A small network was shown many inputs. Here are its activations along a few directions, one row for each input.
Each table varies a few parts of the input and shows all the possible inputs, shuffled.
A made-up example of a description, with smaller parts first: one of 6 places along a line, together with either a single point or one of 9 places along a line or (one of 3 separate values, together with one of 5 places around a ring).
Shared parts are said once, and a part with two or three values counts as separate values.

A family of inputs:
R1: +0.90, +4.24, -3.65, -2.71, +1.19, +4.22, +0.14, +0.08, +1.07, -1.76, +4.97, -1.68, +3.45
R2: +4.10, +1.36, -2.22, -3.84, +2.61, +0.53, +0.69, +0.28, -0.46, -0.84, +5.30, -0.98, -0.72
R3: -1.41, +2.16, -3.70, -3.39, -1.11, +4.86, +1.51, -1.05, -0.59, -3.22, +4.70, +0.25, +2.13
R4: -2.31, -5.65, -1.18, +3.95, +0.48, +1.97, -0.33, -2.38, -1.10, +4.67, -3.27, -0.17, -1.69
R5: -4.01, +2.28, -1.78, +3.62, -2.59, -1.99, +0.47, -2.12, -2.09, +2.09, +1.36, +3.71, +3.19
R6: -1.77, +3.95, -1.76, +4.50, -0.23, -2.60, -0.69, -0.87, -0.33, +3.78, +1.54, +2.24, +4.54
R7: -3.14, -4.69, -1.46, +4.29, -2.03, -1.06, -0.18, -2.40, +0.68, +2.04, -1.48, -1.91, -3.05
R8: -2.19, +2.03, +7.69, -0.03, +4.46, +3.61, +1.57, -0.89, +0.73, -7.27, +1.76, +3.57, -0.19
R9: +0.56, -0.34, +1.68, -0.42, -0.73, -2.58, -1.32, +2.89, +2.62, +0.44, -2.81, -2.76, -1.38
R10: -0.91, -3.16, -1.53, +5.32, +0.29, -1.85, -1.57, -1.26, +2.56, +3.63, -1.05, -3.86, -1.83
R11: +0.47, +3.74, +1.74, -0.92, -0.39, -4.21, +1.39, +3.16, +0.40, -0.68, -1.19, -1.01, +1.08
R12: -3.34, +3.98, -1.19, -1.65, -0.81, -1.50, +4.09, +1.42, -2.91, -2.00, -1.04, +2.24, +3.32
R13: +4.20, -2.50, +0.92, -3.18, -2.77, +4.18, -3.20, -0.86, -1.12, -1.45, -1.66, +1.70, -1.85
R14: +4.33, -2.05, -0.88, -4.94, -0.48, -0.10, -0.76, -1.76, -2.43, -1.09, +1.88, +2.37, -3.65
R15: -1.24, +5.96, -1.39, -0.78, +1.70, -2.02, +2.63, +2.48, -1.09, -0.48, -0.41, +0.05, +4.88
R16: +6.35, -0.96, +1.02, -2.63, -0.66, +3.35, -4.56, +0.31, +0.87, +0.01, -1.54, -0.33, -0.64
R17: -3.49, -1.39, -1.51, +4.79, -2.99, -2.73, +1.14, -2.02, -0.25, +1.01, +1.00, +0.27, -0.34
R18: +1.99, -0.48, -2.41, -4.83, +0.22, +1.00, +2.07, -1.05, -2.40, -2.13, +4.83, +0.98, -2.08
R19: -1.15, +0.24, -1.43, +5.49, -0.73, -3.38, -0.04, -0.98, +1.59, +2.60, +1.34, -1.93, +0.89
R20: -1.73, +1.92, +1.52, -1.67, -2.63, -3.50, +2.51, +1.77, -1.52, -2.17, -1.51, +0.97, -0.17
R21: -0.09, +3.82, +7.89, +0.71, +6.94, +2.95, +0.34, +0.33, +2.60, -5.82, +2.18, +1.60, +1.02
R22: -0.22, -4.47, -0.93, +4.86, +2.42, +1.12, -1.40, -1.38, +0.71, +6.28, -3.38, -2.15, -0.66
R23: -1.46, -4.47, +1.69, -1.11, -1.66, +1.60, -0.59, +2.10, +0.22, +0.73, -5.36, -0.51, -1.22
R24: +6.61, -0.29, -0.59, -4.13, +1.91, -0.68, -2.16, -0.51, -0.69, +0.29, +2.29, +0.51, -2.51
R25: -1.67, -2.24, +1.82, -1.19, -2.99, -1.89, +0.03, +1.76, +0.78, -1.17, -3.31, -0.70, -2.71
R26: +0.63, -3.01, +1.62, -0.14, +0.59, +0.69, -1.77, +2.96, +2.15, +2.52, -5.12, -2.48, +0.19
Q: Changing only one part turns R14 into R24. The same change can be made to R18. Which row results?
A: R2
Q: What is each input in this table made of?
A: one of 2 separate values, together with either a single point or (one of 3 separate values, together with one of 4 places along a line)
Q: Change only the choice among 2 separate values in R6. List by row number the other rows that result.
A: R5
Q: Change only the choice among 2 separate values in R25. List by row number the other rows that result.
A: R9

A family of inputs:
R27: +2.78, -0.86, +2.06, -3.94, +0.07, +1.82, -0.94, +1.11, -0.02, -1.99, -0.90, +0.13, -1.47
R28: +2.49, -1.01, +2.12, -3.05, +0.52, +1.13, -1.39, +1.01, +0.44, -1.65, -0.21, -0.12, -1.87
R29: +3.99, -1.16, -0.68, -3.75, -0.17, +1.26, -1.16, +0.51, -0.26, -0.35, +1.01, -0.31, -1.85
R30: +2.23, -0.68, +1.99, -2.03, +1.31, +1.21, -0.92, +0.00, -0.09, -1.84, -0.27, +0.69, -1.95
R31: -3.03, -7.10, -0.38, +7.17, -2.36, -3.07, -2.65, -0.55, +1.54, +7.35, -6.92, -2.70, -2.55
R32: +3.96, -1.19, -0.86, -4.65, -0.79, +1.82, -0.96, +0.63, -0.79, -0.89, +0.35, +0.03, -1.29
R33: -3.41, +3.50, +0.79, +0.84, -0.50, -2.38, +2.02, +1.31, -0.50, -1.29, -0.29, +1.28, +2.20
R34: -0.66, +1.80, -1.24, +0.81, +0.48, +0.33, +0.47, -0.99, -0.47, +0.31, +1.96, +0.08, +1.37
R35: -1.29, +2.70, -1.58, +1.11, -0.09, -0.43, +1.23, -0.47, -0.39, -0.31, +1.58, +0.01, +2.09
R36: -1.97, +2.62, +1.01, +2.00, +0.93, -0.37, +0.87, +0.26, +0.21, -0.84, -0.23, +0.66, +1.54
R37: +1.27, -0.50, -0.89, -1.21, +0.66, +1.41, -0.02, -0.97, -0.21, -0.58, +1.82, -0.10, -0.49
R38: -1.70, +2.86, -1.60, +0.70, -0.60, -1.73, +1.89, +0.10, -0.72, +0.08, +1.37, +0.50, +2.24
R39: +0.69, -0.93, +1.73, -0.63, +1.55, +1.79, -0.02, +0.06, +0.63, -1.63, +0.21, +0.12, -0.68
R40: -2.23, +2.97, +1.16, +1.39, +0.35, -1.71, +1.66, +0.71, +0.15, -0.78, +0.00, +0.83, +2.01
R41: +2.74, -0.85, -0.76, -2.72, -0.02, +1.26, -0.81, -0.75, -0.69, -0.85, +1.24, +0.78, -1.59
R42: -2.08, -7.43, -3.23, +6.45, -3.05, -2.82, -2.15, -1.49, +0.99, +8.17, -5.47, -3.39, -2.30
R43: -0.29, +0.10, +1.60, +0.38, +1.50, +1.07, -0.06, +0.06, +0.91, -1.31, +0.80, +0.34, +0.26
R44: -2.54, +3.37, -1.64, +0.10, -1.48, -2.36, +2.26, +0.50, -1.05, -0.43, +1.28, +0.99, +2.58
R45: -1.11, +1.69, +1.59, +1.23, +1.34, +0.60, +0.50, -0.34, +0.41, -0.88, +0.47, +0.22, +1.16
R46: +0.16, +0.09, -1.20, -0.19, +0.35, +1.14, +0.20, -0.71, -0.08, -0.30, +2.21, -0.03, +0.58
Q: Changing only one part turns R38 into R40. The same change can be made to R37. Which row results?
A: R39
Q: What is each input in this table made of?
A: one of 2 separate values, together with either a single point or one of 9 places along a line
Q: Change only the choice among 2 separate values in R32. List by row number the other rows that result.
A: R27
